Each row below holds a small network's activations on one input, seen along a few directions.
Each table varies a few parts of the input and shows all the possible inputs, shuffled.
A made-up example of a description, with smaller parts first: one of 6 places along a line, together with either a single point or one of 11 places along a line or (one of 3 separate values, together with one of 8 places around a ring).
Shared parts are said once, and a part with two or three values counts as separate values.
In the rows, zero is written as 128.

Other details of the inputs vary at random and push rows far along two fixed directions, the same in every table; ignore that.

Table:
row 1: [164 162 180 159 138 153 131 207 113 203 158]
row 2: [140 139  94 119 118 130 161  88 101  86 147]
row 3: [ 91 130 113 123 129  95 144 113 113  72 144]
row 4: [ 88 148 111 155 124 154 148 124 128  91 119]
row 5: [ 78 113 103 157 153 150 151 130 150  82 123]
row 6: [ 89 116 126 137 171 128 126 105 112  99 120]
row 7: [ 82 109 167 110 146 128 179 157 121  57 103]
row 8: [111 143 132 133 134 112 122  94 107 100 117]
row 9: [ 89 113 102 150 141 141 140 130 148  67 146]
row 10: [166 161 190 146 136 132 123 187  77 206 166]
row 11: [122 146 120 125 147 119 146  73 112 109 135]
row 12: [152  70 189  45  63  68  86 121 192 149  22]
row 13: [113 138 118 132 131 129 165  79 109 115 127]
row 14: [ 76 124 104 149 170 157 130 121 142  84 125]
row 15: [143 176 159 135 189 147 101 196 112 216 157]
row 16: [176 159 134 125 159 153 116 212 105 211 165]
row 17: [150 153 177 134 168 118 132 192  85 216 156]
row 18: [ 99 104 123 138 140 113 134 113 120  78 140]
row 19: [156  55 151  98 101  92  51  82 174 190  45]
row 20: [ 95 138 171 112 108 125 183 151 113  61  98]
row 21: [115 143 119 126 140 128 152  72 113 110 128]
row 22: [118 132 112 127 102 119 135 111  97  76 139]
row 23: [120 131 122 132 123 121 166  84 120 117 124]
row 24: [ 87 134 120 124 146 109 141 111 104 105 121]
row 25: [ 83 125 102 148 177 146 123 119 144  82 130]
row 26: [109 134  90 131 102 148 160  97 146  71 155]
row 27: [158 100 140 109  73 118  49  91 196 176  48]
row 28: [122 138  79 127 106 149 153 100 141  76 153]
row 29: [101 141 132 143 125 127 145 108  98 106 116]
row 30: [162 163 147 127 154 151 107 215 106 207 178]
row 31: [ 89 130 119 127 141 101 150 116 113  99 121]
row 32: [178 162 169 151 146 158 150 185 123 217 174]
row 33: [ 74 142  96 137 144 138 145 125 137  88 125]
row 34: [164 167 174 155 133 158 120 205 110 204 165]
row 35: [194  91 137  91  56  94  58  92 150 165  69]
row 36: [107 153  97 138 144 147 147  88 147  95 137]
row 37: [ 99 143 113 156 116 141 158 133 140  81 126]
row 38: [106 115  74 141 153 156 147 136 129  66 144]
row 39: [ 94 158 112 149 141 144 133 118 129  84 129]
row 40: [114 136  93 113 131 110 140 118  96  73 143]
row 41: [106 106 108 127 142 123 130 119 106  77 145]
row 42: [155  81 130  95  78  95  58 106 211 186  51]
row 43: [187 159 161 124 143 144 136 164  75 214 183]
row 44: [184  81 124  97  48 104  71  70 220 169  77]
row 45: [152 136 166 145 165 169 110 214 112 206 178]
row 46: [ 91 144 112 159 119 147 157 128 137  85 120]
row 47: [144 136  90 118 126 129 171  92  97  92 148]
row 48: [ 95 141 119 116 161  98 121 102 109 100 125]
row 49: [145 132 183 150 184 140 127 189  90 217 146]
row 50: [101 151  75 128 138 142 148 141 120  62 154]
row 51: [195  72 144  83  48  76  68  49 189 182  72]
row 52: [128 145  73 131 115 154 161 104 134  68 149]
row 53: [106 136 159 101 115 129 204 124 124  70 109]
row 54: [159  57 138 113  91 104  67 111 212 156  71]
row 55: [ 98 139 106 143 101 146 144 129 129  64 145]
row 56: [152 134 190 151 182 133 134 200  85 203 170]
row 57: [120 133 123 136 124 114 180  91 114  87 150]
row 58: [113 129 137 142 110 107 152 114 111  82 129]
row 59: [112 119 103 134 155 135 142 127  93  75 148]
row 60: [102 140  98 148 124 150 174 100 152  95 131]
row 61: [153  81 126  99  81  89  67 109 211 169  62]
row 62: [150 136 167 157 175 162 125 210 127 214 153]
row 63: [ 97 106 124 143 152 115 149 121 122  92 126]
row 64: [154 156 169 141 159 137 126 214 120 208 165]
row 65: [153 163 163 138 156 142 115 212 116 209 175]
row 66: [104 120  80 141 148 155 137 137 130  60 144]
row 67: [ 96 120 126 136 179 119 120 106 110  97 127]
row 68: [107 133 132 146 118 114 155 116 109  92 124]
row 69: [122 133 118 133 123 117 174  89 122 104 133]
row 70: [ 82 132  88 124 118 129 139 126 139  58 152]
row 71: [158  79 145  72  90  68  34  68 179 188  41]
row 72: [101 144 132 138 131 126 133 100 102 100 116]
row 73: [145  66 131 114 103 123  56 102 203 180  54]
row 74: [191  66 139  73  40  82  64  48 182 177  76]
row 75: [108 142  94 140 104 147 139 130 126  65 143]
row 76: [162 177 162 145 167 175 130 167 116 228 158]
row 77: [117 109  96 130 155 130 145 124  96  81 140]
row 78: [187 160 161 134 144 144 128 191  62 204 161]
row 79: [184 102 119 105  59 122  62 113 178 154  75]
row 80: [106 130 123 131  98 119 141 108 100  72 142]
row 81: [155 162 189 152 148 139 135 184  78 216 144]
row 82: [ 98 144  96 145 128 157 166  93 144  98 129]
row 83: [172 166 162 151 151 164 151 184 125 224 164]
row 84: [ 99 124 124 125 133  91 151 118 115  81 136]
row 85: [ 76 147  97 131 152 136 131 119 142  85 123]
row 86: [ 93  99 116 129 134 120 133 111 113  71 146]
row 87: [153 152 175 120 153 123 116 194  75 207 178]
row 88: [164 155 162 115 155 124 110 194  72 207 175]
row 89: [187  93 110 102  61 119  68 111 179 156  72]
row 90: [116 132  90 112 140 110 150 122  91  79 143]
row 91: [170  54 114  93  76 112  37 103 209 158  72]
row 92: [200  90  95  90  65 122  87  80 192 164  84]
Description of these inputs: one of 4 places along a line, together with either a single point or (one of 2 separate values, together with one of 11 places along a line).
Q: Changing only the place on the line of 4 turns row 23 into row 49. The same change can be made to row 13. Which row results?
A: row 19
Q: Changing only the place on the line of 4 turns row 34 into row 9. The same change can be made to row 22. Which row results?
A: row 41
Q: Changing only the place on the line of 4 turns row 72 into row 21. The same change can be made to row 79. Which row results?
A: row 52
Q: Start at row 67 and move only the place on the line of 4, one step at a time. The first step leads to row 48. Which rows follow, in order?
A: row 8, row 11
Q: Change only the choice among 2 separate values in row 92. List by row number the other rows that result.
A: row 47
Q: Change only the place on the line of 4 in row 3. List by row number the other rows that result.
A: row 10, row 18, row 51
Q: Change only the place on the line of 11 in row 25. List by row number the other rows that result.
A: row 5, row 9, row 14, row 38, row 45, row 54, row 62, row 66, row 73, row 91
Q: Change only the choice among 2 separate values in row 60. List by row number the other rows that result.
A: row 23

Table:
row 93: [160 172 158 146 132 165 162 185  90 180 175]
row 94: [ 79 138  87 139 147 141 164 130 121  47 144]
row 95: [ 89 164  97 153 146 147 185 111  78  35 172]
row 96: [170 104 146 112 108 121  74 117 177 202  84]
row 97: [211 102 161 104  98 104  58 125 129 243  98]
row 98: [120 100  98  92  95  80 101  49 150  92  95]
row 99: [107  69 143  97 103  75 119  64 144  82  66]
row 100: [ 78 135  94 149 145 138 160 131 121  44 154]
row 101: [117  96  96 109  98 119 106  67 183  89  76]
row 102: [132 153 141 153 161 150 137 163 116 166 151]
row 103: [127 144 145 149 153 153 130 168 113 163 160]
row 104: [170 168 162 136 159 146 168 183  81 194 190]
row 105: [ 74 135  95 150 142 141 159 125 122  49 154]
row 106: [107 106 130  99  73  79 119  74 154  79  66]
row 107: [174  94 145 105 102 111  65 138 172 189  89]
row 108: [128 149 143 155 159 150 135 168 113 166 156]
row 109: [134 145 135 129 156 154 133 177 112 156 147]
Q: What is each input in this table made of?
A: either one of 2 separate values or one of 5 places along a line or one of 10 places along a line
Q: Start at row 101 and move only the place on the line of 10, one step at a time. The first step leads to row 96. Which rows follow, in order?
A: row 102, row 108, row 103, row 105, row 100, row 107, row 94, row 109
